A small network was shown many inputs. Here are its activations along a few directions, one row for each input.
In each table, some parts of the input vary, and every possible input appears once, in random order.
A made-up example of a description, with smaller parts first: values(3) and (point or ring(9) or (line(6) and ring(8))).
Shared parts are said once, and a part with two or three values counts as separate values.

Rows:
x1: [ 21  16  -7   2  -2 -15  13 -17  -3 -11  17   3   4  -6  21 -15   7   5]
x2: [-12  15 -13  -3 -12  27 -32 -12 -16  13 -10  10 -12   0 -10  36   3 -27]
x3: [-36 -40  27  11  25 -38  41  49  25  12  25 -23   5  -8  -9 -23   4  20]
x4: [-13   8 -14 -14 -30  27 -18 -26 -11   4  -3   7  -6   5 -17  39   0 -23]
x5: [  5   6  -5 -21 -22 -11  -2 -39  17   0  16  -4   3   9  -4  17  -1  -5]
x6: [  9   7   1 -14  -9 -18   5 -32   7  -8  24  -7   7  -2  13  -4   2  -3]
x7: [ -3  14 -13  17   1  21 -31  12 -26  16 -19   2 -11  -5  13  -2  -8  11]
x8: [ 10  15 -25  16   5  15 -11  12 -24   4  -8  -5  -2  -5  22 -11  -2  18]
x9: [ -3   1  -8 -25 -27   5  -9 -40  -1  -4   6  -3   9   8 -18  32   0 -14]
x10: [-15  14 -15   5   8  33 -38   4 -22  20 -19  17 -10  -3   8  17  -6  -7]
x11: [ 17  17 -18   7   1  -8   5   2 -19 -14   8   3  -1   0  23 -15   2  17]
x12: [  3 -45  46  22  42 -40  29  45  35 -26 -34  17  17  12 -21 -20  -8  -2]
x13: [ 17 -29  44  -4  21   3  46  41  39  -5  -2 -18  -3  -5 -21 -51   7   9]
What is each input in this table made of?
Answer: values(3) or ring(10)
Which of the alternatives is x13?
Answer: values(3)

Rows:
x14: [-13   4  -6 -20 -30  11  -8 -28   2  13  19 -14 -10   4 -18  32   4 -17]
x15: [ 10  -6  10  16  17   6  24  34   3  -4   1 -11  -3 -11   8 -39   0  16]
x16: [  0   7  -2   8  13  27 -27  12 -15   0 -38  22  -8   4  -3   7  -7 -10]
x17: [-14  15 -15 -23 -31   5  -5 -29  -3  14  33 -10  -8  -4  -3  20   7  -7]
x18: [ -8  -5   1   8   8  33 -28  17 -16  12 -35  13  -1   2  -8  11  -9  -9]
x19: [  6  23 -22 -16 -17  -7  -8 -42 -14  -2  27  -7   8  -3  16  13   2   3]
x20: [  6   5   2 -21 -11   9 -15 -32   5 -14 -15  16   1  11 -16  25  -5 -23]
x21: [ 23  23 -13  -5 -20  -8  -9 -35  -6 -17  -1  11   4   7  10  16   2 -15]
x22: [ 13 -10  18 -12   2 -20  33 -11  27 -12  18 -10   6  -2  -2 -22   6   7]
x23: [ 19  13  -3  -8 -13   3 -11 -33   0 -18  -8  22   0  10  -5  23  -2 -17]
x24: [ -5 -21   9  15  25 -10  14  47   2  -7 -12  -4   3   1 -10 -15   2  13]
x25: [  7 -17  17 -12  -5 -18  37  -2  28 -15  13  -6  12   5 -11 -13  10  -2]
x26: [-23 -23  35  18  43 -14   5  44  22  14 -10   7  -3  -9  -4 -13  -2  -8]
x27: [ -2 -24  13 -13   1 -29  29   1  22 -18  10  -6  14   9 -22   0   7   0]
x28: [ 15  24 -18  24   4   9 -21   7 -27  -4 -23  17  -4   1  23  -3  -2  -1]
x29: [ 13  20 -30  21   6   7 -21   0 -32   0 -10   7  -2  -4  29  -5  -4  11]
x30: [ 21  19 -25  -8 -17  -9  -8 -42 -11 -13  11   1   7   3  16  13   0  -4]
x31: [-16   2  -8   8   1  31 -25  14 -10  22 -23  -3  -7  -4 -11  16  -2  -1]
x32: [-19   6 -13   7  -6  27 -18  14 -18  26  -5  -7 -19  -2  -6  14   1  -2]
x33: [-19  16 -21   3  -6  20 -15  11 -24  27  11  -3 -17 -11  11   4   3   9]
x34: [ 13  14  -7  20  10  20 -23  10 -20  -5 -30  29  -9   3   7   4  -4  -4]
x35: [ -2  -7   6 -20 -18  16 -17 -26   4  -1 -12   6   7   9 -21  29  -7 -23]
x36: [ 19  -9  12  13  26 -19  14  34  18   0  -4  -3   2   1  13 -45  -8  26]
x37: [  3 -14  13  15  19   0  22  44   6  -4  -8  -5   0  -3   1 -28   3  11]
x38: [-20 -27  39  -7  20 -31  19   0  41   4  14   5   7  -1 -15   2   4 -21]
x39: [-10  -1  -2 -20 -25  15 -14 -28  11  10   1 -10   1   3 -23  33   1 -16]
x40: [ 21 -10  18 -11   2 -35  29 -12  37 -11  14  -8   9   9   3 -27  -2  17]
x41: [-11  17 -19 -21 -25   2  -8 -37  -7   6  35 -10  -1  -3  16  15   4  -1]
x42: [ -1  24 -27  12   6  10 -20  -1 -35  12   5  -2  -1 -10  30  -5  -2  19]
x43: [-17  17 -25   7  -1  18 -19   4 -28  19  12  -4 -10 -10  30  -2   0  16]
x44: [ 17  -7  14 -12  -4 -11  41 -10  23 -15  21 -11   7  -4  -7 -23   8   1]
x45: [-23 -28  13  23  15 -16  13  45  -1  -2 -16  -3   3   0 -13  -4  -8  14]
x46: [-17 -32  16  -5  -8 -33  27   1  18 -13   5  -9  14  10 -24  10  -2   0]
x47: [ 13  -7  22  14  20  -8  14  30   0  -5  -1 -11  -2 -11  10 -41   1  16]
Changing only one part turns x33 into x17. The same change can be made to x45. Which row results?
Answer: x46
What is each input in this table made of?
Answer: values(2) and (point or line(6) or ring(10))

Rows:
x48: [-18  -3   1 -21 -21  12  -6 -22   7   9  11  -3  -3   2 -21  30   4 -21]
x49: [-20 -36  34  12  27  -6  22  52  23   9 -11  -9  -2  -3 -23 -19   0   4]
x50: [  3  15 -25  22   6   1 -13  14 -31  -1  -7   5  -2  -3  25  -4  -4  16]
x51: [ 14  10  -6   6   7 -31  14  -8   0 -10  23  -3   7  -4  30 -23   3  16]
x52: [  2  -7   2 -15 -15 -31  15 -31  16 -14  19  -4  14   8  -6  12   1  -2]
x53: [-18  12 -15   1  -5  33 -32   2 -19  25  -9   2 -12  -5   1  19  -3  -6]
x54: [-14  14 -18  10   1  16 -39  -3 -24  13 -19  15  -6   1   7  26  -8  -8]
x55: [  2 -31  36  13  30  -3  20  46  25  -7 -28   6   1   4 -22 -23  -3   0]
x56: [-17 -36  31  19  34 -23  17  46  19  -4 -20   7   7   3 -15 -12  -5   3]
x57: [  3   2   4 -18 -18  14  -8 -28   7  -6  -6   9   0   7 -20  26   1 -26]
x58: [ 19  18 -19  15   4  19 -10  12 -27  -4 -15   4  -6  -3  18 -16  -2  14]
x59: [  3  17 -12   4  -4  35 -36  -5 -20  10 -26  14 -10   1   2  15  -6 -11]
x60: [-14  -1  -3 -12 -15  -6 -12 -27   3  -2   1  11   4   7 -15  37   0 -23]
x61: [ 19  -3   7 -22 -18 -11  18 -32  20 -18  11  -6   9   8 -12   2   3  -7]
x62: [ 31  14   0  -1   6 -12  17  -9   4 -13  15  -4   2  -6  24 -34   5  13]
x63: [ 10   9  -2  -2   2 -13  20  -3   3   2  32 -17  -2 -11  23 -31   6  19]
x64: [ -3  -8   5 -25 -22 -13  20 -25  20  -3  28 -19   6   3 -13   5   5  -1]
x65: [ -2  14 -21  13   1  18  -7  18 -26  11   1  -8  -9  -9  17 -12   1  19]
What is each input in this table made of?
Answer: values(3) and (point or ring(5))
Changing only the values(3) part turns x65 into x50. The same change can be made to x64. Which row results?
Answer: x52

Rows:
x66: [ -3  17 -13 -17 -27  -4  14 -47  12   4  37 -15  -5  -8  18  -6   0   6]
x67: [ -4  -8  14 -10  15  13  15  18  12  17  10 -12   8 -16  -7 -18  14  -6]
x68: [ 19  -2  18  -6  22  11  14  11  11  -1  -9   2  12  -9  -3 -22  10 -12]
x69: [ 11  -8  -3   9  -3  -9  19  15  10 -22 -22  -3   0  19 -14 -14  -4  14]
x70: [ -6   0   1 -27 -29 -17  12 -30   4  -2  35  -4   5   6 -19  40  19 -26]
x71: [ -2   7  -3 -24 -16  23 -41 -41   3   1 -25  13   1  11 -24  36 -14 -21]
x72: [ -7 -24 -10   3   9 -17  23  21   6   1  10  -9  12   4  -9   6  -1  15]
x73: [  3 -14  14  18  20 -27   3   1  -3 -18 -10   2  15  -4   5  -4  -2  -7]
x74: [ -1  -2  18  11  11 -26  -7   6   7  -1 -14  19  -4   4  11 -14 -13  -2]
x75: [ 17  -4  20   1  28   1   1  10  15   9 -10  17  -5   2   6 -10  10   0]
x76: [ -4 -14   9   0 -12   4  19  26   7  -5  -2 -25 -11  -6 -16 -15   4  13]
x77: [  7  37 -36  16  -5  26 -23  -5 -45  -8 -14  23 -17  -9  18   2  -2   2]
x78: [ -1 -13   9   5  16 -20  10   8   0 -19  -9  16  24   6   7  -4  -6  11]
x79: [ 21  -8  13   3  -7   2  17  18   8 -22 -22 -11  -6   2 -11 -18  -1   7]
x80: [ -9  32 -37  14  -8  23 -20   2 -49  16   5   3 -16 -14  15  13   4  11]
x81: [ -2  14 -25  12 -18  41 -40  -9 -26   5 -32  22  -5   6   3  33  -5 -22]
x82: [-14  -9  14  -4  21   8   3  19  16  21   7   4 -17  -5   2 -11   8   3]
x83: [ 25 -10  26   2   4  14  14  10   4  -8  -6  -2   2   0 -10 -25  -4   2]
x84: [-17   9 -25   8 -20  38 -36  -2 -29  28 -15   3  -3   0   1  44   1 -15]
x85: [ -6 -15  21  -3  -2  21  16  18   5   4  11 -16 -10  -7 -14 -26  -4   6]
x86: [-14 -14  -6   6  -8  -8  21  22   9  -4  -3 -17  -4  12 -19 -11   0  20]
x87: [-25   2  -5 -29 -20  25 -37 -34   0  18  -9  -5  -4   6 -25  42 -12 -16]
x88: [ 30  32 -28  -5  -4   3 -22 -20 -23  -9   8  -4   1   2  38 -15  -2  14]
x89: [ 18   5   2 -22 -24 -17   8 -38   7 -20  19  13   8  12 -17  33  17 -31]
x90: [-32 -18   4   0   9 -14  11  15   0  -8   7   3  13  -1   3  -4  -5  16]
x91: [-16   0  12  14  18 -11  -4  23  22  18   8  -3 -11  -8   0   0   0  -5]
x92: [-17 -10  15   9   6 -29  -5  13   6  23   7   2   0  -4   6  -5  -3   5]
x93: [  0  28 -32  -9  -8   9 -17 -13 -24   5  24 -20 -10  -2  37 -14  -5  19]
x94: [ 20  22 -11 -13 -22  -6  11 -54  14 -14  20   2   1  -3  20 -12  -3   0]
x95: [-20 -21  11  15  15 -26   5   7  -5   0   9 -14  11 -10   1   0   3  -1]
x96: [ 17 -18  -6   6  14 -18  22  14   7 -17  -8   6  16  11  -5   2  -6   8]
x97: [ 14   6  18  19  24 -17  -5  14  21   5  -9  11   1   0   4   0   1  -9]
Changing only one part turns x68 into x67. The same change can be made to x83. Which row results?
Answer: x85
What is each input in this table made of?
Answer: values(2) and (ring(6) or ring(10))
Which other rows does x94 become when the values(2) part takes its other values? List them by row number.
Answer: x66
Which other rows does x81 become when the values(2) part takes its other values? List them by row number.
Answer: x84
